A small network was shown many inputs. Here are its activations along a few directions, one row for each input.
In each table, some parts of the input vary, and every possible input appears once, in random order.
Descriptions start from the smaller parts, as in this example, which fits no table here: one of 2 separate values, together with either a single point or one of 9 places along a line or (one of 4 places along a line, together with one of 5 places around a ring).
Shared parts are said once, and a part with two or three values counts as separate values.
In the rows, zero is written as 128.

Other details of the inputs vary at random and push rows far along two fixed directions, the same in every table; ignore that.

A family of inputs:
R1: [107 124 134 171 205 133 116 147 191 118 146 184 133]
R2: [157  63 163 155 227 125 133 163 184 101 154 156 121]
R3: [104 124 196 186  64 173 106 211 110 151 139 199 146]
R4: [121 141 132 176 218 129 118 158 185 110 141 180 117]
R5: [146 161 112 118  51 147 123 127  77 147  68 100 127]
R6: [140  94 153 148 233 132 139 149 183 128 187 166 107]
R7: [122 162  59  91 178  69 141  60 166 107 103  91 133]
R8: [121 159 120 111  37 116 130 116  80 145  89 104 144]
R9: [129  95 221 162  90 161 117 211  80 160 184 184 130]
R10: [134 121 114  88  52 168 129  98  66 134 137  91  97]
R11: [ 77 158 192 173  72 163 114 184  91 146 165 204 136]
R12: [144 149  80 102 164  57 146  69 164 105  88  79 158]
R13: [137 144 129  74  63 147 133 102  60 161 144  95 106]
R14: [118 173  97 106  55 160 123 111  76 145  87 116 107]
R15: [162 138  58 107 176  86 141  80 171 106  65  79 137]
R16: [ 91 102 203 174  79 182 116 184  88 131 208 171 107]
R17: [103 171 111  97  48 147 117 102  85 146 100 111 127]
R18: [148 137  72  97 166  72 134  74 180 106  78  74 152]
R19: [119 155 120 109  40 127 127 118  82 146  86  97 146]
R20: [162 111  79  75 194 115 152  64 164 106 119  76  94]
R21: [158  72 163 153 224 115 136 167 178 128 166 159 129]
R22: [155 129  65 103 171  85 135  71 176 113  68  79 149]
R23: [112 130 129 171 209 137 122 154 185 112 143 186 129]
R24: [130 155  54  86 177  91 133  62 177 113  93  89 128]
R25: [106  78 218 189  73 164 116 204  83 134 189 168 126]
R26: [119 139 125  80  57 138 136 101  55 146 153  86 113]
R27: [150  55 153 168 217 116 124 160 182  92 173 154 131]
R28: [ 97 175 110  98  51 143 124 104  79 147 106 108 129]
R29: [133 109 143 183 201 125 124 172 190 110 126 178 149]
R30: [138 117 135  89  50 118 136 116  52 147 133  78 131]
Description of these inputs: one of 2 separate values, together with either one of 6 places around a ring or one of 9 places along a line.
- Change only the choice among 2 separate values in R10. List by row number the other rows that result. => R27

A family of inputs:
R31: [126 103 147 134 215 106 141 127 167 111 195 140 114]
R32: [134  92 150 143 206  85 137 137 162 104 189 132 137]
R33: [126 188  86  88 110 108 137  86 117 149  78 103 133]
R34: [126 141 108 172 205 124 120 145 197 108 106 175 134]
R35: [175 104  96  85 103 121 137  91 113 125  72  65 123]
R36: [103 162 177 163  63 137 116 187  90 159 119 179 156]
R37: [166 126 105  59 114 120 149  83  97 154 114  74 111]
R38: [157  83 127 149 215 138 131 147 180 111 137 148 113]
R39: [115 100 181 157  53 149 119 170  75 134 161 134 132]
R40: [109 112 126 167 191 113 121 133 198  89 139 151 144]
R41: [156  97 136 132 223 133 132 144 176 126 156 150 109]
R42: [127  94 122 157 209 131 130 134 176  91 163 141 109]
R43: [ 78 154 179 142  61 171 119 160  81 157 176 179 118]
R44: [117 155  91  80  99  88 134  75 108 128 116  79 141]
R45: [106 150 168 177  53 144 110 189 100 150 101 171 162]
R46: [108 110 130 165 189  91 122 138 191  98 150 145 156]
R47: [131 188  74  95 122 126 129  87 127 142  72 109 123]
R48: [143 114  94  96  95 118 136  80 110 104 100  61 119]
R49: [144  99 193 135  75 150 127 183  72 163 156 152 134]
R50: [109 126 170 136  82 184 119 160  78 145 177 156  94]
R51: [113 169  75  80 117 133 128  68 116 130 116  96 108]
R52: [116 153  68  96 110 138 127  70 123 116  99  93 112]
R53: [140 162  78 113 101 108 129  94 140 121  44  94 149]
R54: [145  89 189 151  62 156 120 185  79 154 134 143 139]
- What is each input in this table made of? => one of 4 places along a line, together with one of 6 places around a ring
- The inputs of R46 and R45 match in every part but the place on the line of 4. If R40 is changed in the same way as R46 into R45, which row does it become? => R53
- Change only the place on the ring of 6 in R31. List by row number the other rows that result. => R32, R39, R42, R48, R50
- Start at R37 and move only the place on the ring of 6, one step at a time. The first step leads to R49. Which rows follow, in order? => R54, R35, R38, R41

A family of inputs:
R55: [133 126 118 110 104 136 131 112 102 132 130 108 116]
R56: [122 160  83  96 122 114 128  85 132 132 100 101 128]
R57: [148 101 108 126 216  92 137 103 187 100 133 109 126]
R58: [144 125  94  90 124 117 134  84 124 120 112  78 122]
R59: [143 135  87 118 164  92 130 102 160 110  89 101 142]
R60: [117 118 195 151  38 181 115 188  58 163 155 166 125]
R61: [117 137 147 164 152 148 119 160 149 132 138 175 125]
R62: [111 117 155 189 192 112 123 172 188 109 152 181 150]
R63: [149 110  97 103 169  98 139  92 150 114 117  91 130]
R64: [123 140 128  99  56 153 131 117  67 147 124 101 112]
R65: [118 116 157 150 157 136 126 154 137 121 172 161 119]
R66: [127 154 119 110  45 157 125 123  81 149  85 119 126]
R67: [126  98 189 171 156 138 124 190 143 133 175 182 133]
R68: [114 156 113 117  97 120 127 109 115 131 108 117 139]
- What is each input in this table made of? => either one of 6 places around a ring or one of 8 places along a line
- Start at R66 and move only the place on the ring of 6, one step at a time. The first step leads to R61. Which rows follow, in order? => R56, R68, R62, R59

A family of inputs:
R69: [118 117 132 179 185 114 104 172 168 121 144 167 155]
R70: [146  81 144 168 223 109 136 155 169  85 171 143 116]
R71: [161 111  95  85 150 128 136  95 117 137 134  90 110]
R72: [142 137  53 111 210  88 129  87 164 107 108  95 127]
R73: [137 113  89 112 172  75 139  77 178  84 115  69 140]
R74: [133 160 118  94  86 137 126 125  89 168 102 122 133]
R75: [138 157  92 100 124 137 126 112 107 153 115 111 115]
R76: [157  90 150 154 235 112 141 150 175 106 175 145 112]
R77: [138 134 149 156 227  93 137 158 186 120 140 166 139]
R78: [126 117 104  94 127 101 134  85 150 132 119  97 143]
R79: [110 165 111 101  64 168 121 108  82 153 122 128 109]
R80: [132 137 137  88 102 118 146  97 120 133 120  99 118]
R81: [ 94 145 186 177  84 144 123 179 119 138 142 189 145]
R82: [132  78 153 167 158 129 110 171 143 117 166 156 147]
R83: [115 120  97 102 112 138 127  88 115 119 134  94 112]
R84: [120 108 166 156 189 137 136 144 167 112 179 157 108]
R85: [ 94 138 162 183 121 154 121 171 123 107 156 180 116]
R86: [ 88 142 179 187  67 158 110 185 107 120 145 178 141]
R87: [114 102 151 146 189 149 124 142 170 125 184 164 113]
R88: [115 171 123 112  69 153 132 110  85 141 118 121 103]
R89: [154 103 102  92 136  99 134 100 129 138 116  92 146]
R90: [139 112 111 102  67 156 123 121  59 140 128  98 109]
R91: [133 164 129 116  61 117 134 129  82 158  88 111 147]
R92: [122 139  64 116 175  87 122  78 178  98 105 100 150]
R93: [126 110  85 106 151  99 123  82 165 106 124  82 141]
R94: [156 116 120  78 120 124 135 107 108 149 123 101 125]
R95: [146 113 127 116  69 122 129 121  80 123 111  83 133]
R96: [119 134 146 106  44 128 141 110  91 140 113  99 136]
R97: [118 151 186 173  95 172 120 198  86 156 156 185 109]
R98: [128 123 140 186 202  93 120 166 179 103 137 155 152]
R99: [119 134 139  79  63 149 129 105  92 157 126 111 119]
R100: [121 141  61 111 187 104 128  76 166  97 115 106 124]
R101: [114 131 123 112  73 142 137 103  87 116 126  91 105]
R102: [ 97 153 196 161  88 159 124 181 108 144 150 196 126]
R103: [179 114  74 122 211 110 147  84 218  86  42  93 120]
R104: [129  98 205 170  87 146 126 197  95 146 159 172 141]
R105: [133  94 160 184 140 195 108 190 174 128 101 201 126]
R106: [154 128 148  88  68 134 141 121  69 150 116  98 116]
R107: [118 149  91 104 125 105 129  91 147 132 102 116 150]
R108: [112 165 119  88  66 147 125 104  94 153 106 129 127]
R109: [134 155 102 125 111 119 132 119  95 122 103 101 115]
R110: [115 127 155 168 145 128 113 181 141 156 141 186 157]
- What is each input in this table made of? => one of 2 separate values, together with either a single point or (one of 4 places along a line, together with one of 5 places around a ring)
- The inputs of R81 and R107 match in every part but the choice among 2 separate values. If R103 is changed in the same way as R81 into R107, which row does it become? => R105
- The inputs of R106 and R94 match in every part but the choice among 2 separate values. If R95 is changed in the same way as R106 into R94, which row does it become? => R82
- Change only the choice among 2 separate values in R84. List by row number the other rows that result. => R87
